A small network was trained on made-up records. Each row is its average activation on records with the value named, seen along a few directions.
Values that are neighbours, or in one group, have similar rows; names and order tell nothing.
Random noise pushes rows far along 8 fixed directions. That doesn't count. These rows show it; they differ only by the noise:
[ 109  -60  293  -40 -110 -469  -59 -102  224 -143   22   65 -459  206
  128  -48  269 -293]
[ 290    9 -316   94  196  -60  257 -249  201   91  197  187   95  160
 -129 -180  -72  126]
[  92 -336  213 -156 -104 -102  235  -10  417  -35   58   63 -174  233
 -436 -133  -66 -200]
[  14   27 -186  255  182 -170 -322  227 -133   51    4 -149   53 -135
  -96  131  -74  128]
[ 263  409 -388  394  536  134 -115 -291 -368  331   61 -144  136 -259
  268   51  -85  313]
[ 157 -129   -9  255  124  -61   13   37  217  -35   92 -200   69  -46
 -346   67  -82 -112]
[-230  539  413  -96  128   46  268  -59 -241  193 -228  189 -156    7
  455  200 -116 -414]
[  61  -86  121  208   73  162  166   44  290  -38   42 -197  141    8
 -367  110  -99 -168]
[  76 -179   83  307  106 -325 -107  308   76  -42   31 -258   54 -256
 -514  191 -295 -343]
[-468  424  -76 -248   82  -22   62  164  130 -143 -107  433   83  629
  632  193  274  -23]


Values of Pogon:
m10: [ 119 -491 -242 -520   98   59  -74  119   35   86 -104   51  -56  226
 -110 -107 -213   48]
m5: [ 250  -25 -133  570 -317 -207    5   87   62  -97   54  190  138 -195
 -429  -21  -26  271]
m9: [  78   81   80 -633 -203  300  282 -682 -145  155  -16   12 -443  244
  138 -360  261  375]
m12: [   6   64   27 -112 -452  109  460  -75   92   32  -34  320  351  -14
  253 -151   18  173]
m3: [-365  128  143 -185  303 -198 -683   91 -264   38 -241 -203  -50  141
  319  125  150 -168]
m1: [ 155 -605  126  119 -299  288   48    7 -210  167 -130 -218  -26 -627
 -589 -274 -463 -132]
m6: [ -24  265  243   83  -74  374  136 -473    8 -415   87 -134 -125  -38
  564   -1  610  165]
m2: [  92 -302  140 -128   56   64 -155 -339   54  112  240 -155 -206  203
  -24  -97  -33  113]
m7: [ 392  151 -541   69   93   -2  277 -321  347  -23  297  250  290  -11
  -50 -266   -9  173]
m4: [ 128  236 -189  428 -766 -344 -513  398 -452 -367  224  208  -66 -318
  418  -25  659  463]
m8: [-236  353  176  271 -277  174   -7  599 -414  143 -285  -84  364 -678
  183  327 -479 -285]
m13: [ 151 -414 -152 -398  442  147 -247 -471  131  -44  137 -444 -306  130
  -36 -198  376  209]
m11: [-339 -341 -231  -36  176  -56 -191  513   53  -40  -47  -70  153  139
 -449   95 -210  102]
The values of Pogon form a tree with 4 forks.
List every value one step from m5, in the order listed. -> m11
List every value one step from m13, in the order listed. -> m9, m6, m7, m4
List every value one step from m12, in the order listed. -> m8

Values of Buve:
v3: [-751 -207  407 -568  -13  654  107  411   74  204 -465   47  -16  444
 -581  145 -385  195]
v6: [ 241   83 -384  380  -50 -270  167   53  -59  135  274  191  337 -158
 -400 -131 -317  249]
v10: [ 352  184  -18  144 -299 -255  117 -221   38   19  345  580 -475   72
   84 -341  120  274]
v4: [  50   28  112   11 -298  167  -12  173   23  240   21   42  100 -173
 -494 -277 -106  244]
v11: [-262  133 -104 -154  156  250 -223   49   78 -353  -52 -513   13  151
  212  282  271  113]
v7: [  76  248  109  492 -406  124 -106  209 -308  -43  -95   37  286 -266
  127  148 -172 -158]
v2: [ -68   50  -44 -506   41  139  257 -230 -367  278  -52  254  -20 -129
   46 -170 -231  117]
v12: [ -30  169 -479  425  416  327    1  331  149  -55 -135 -353  562 -105
  146  552  -48  -84]
v5: [  40  -51 -758  406 -127 -111   -9  251  506 -343  259  259  767  351
  -44   54  117  299]
v8: [ -35 -456 -160  176   52  444   49  132  530 -172  212 -562  475  201
 -427  185  176  351]
v9: [-389 -510   56 -215  442  398 -173 -122  514 -365   28 -601   67  424
 -143  190  465 -354]
v13: [ -31 -367  121 -102 -173   80 -335  375 -108 -217  -42 -100   21 -121
 -311   66  199  118]
v1: [ -61  180  -60 -268  -47 -709   45   -5 -105    7 -112  724 -259  119
  693 -346 -118 -138]
The values of Buve form a tree with 4 forks.
List every value one step from v2, in the order listed. -> v11, v8, v9, v13
List every value one step from v4, in the order listed. -> v6
List every value one step from v7, in the order listed. -> v5
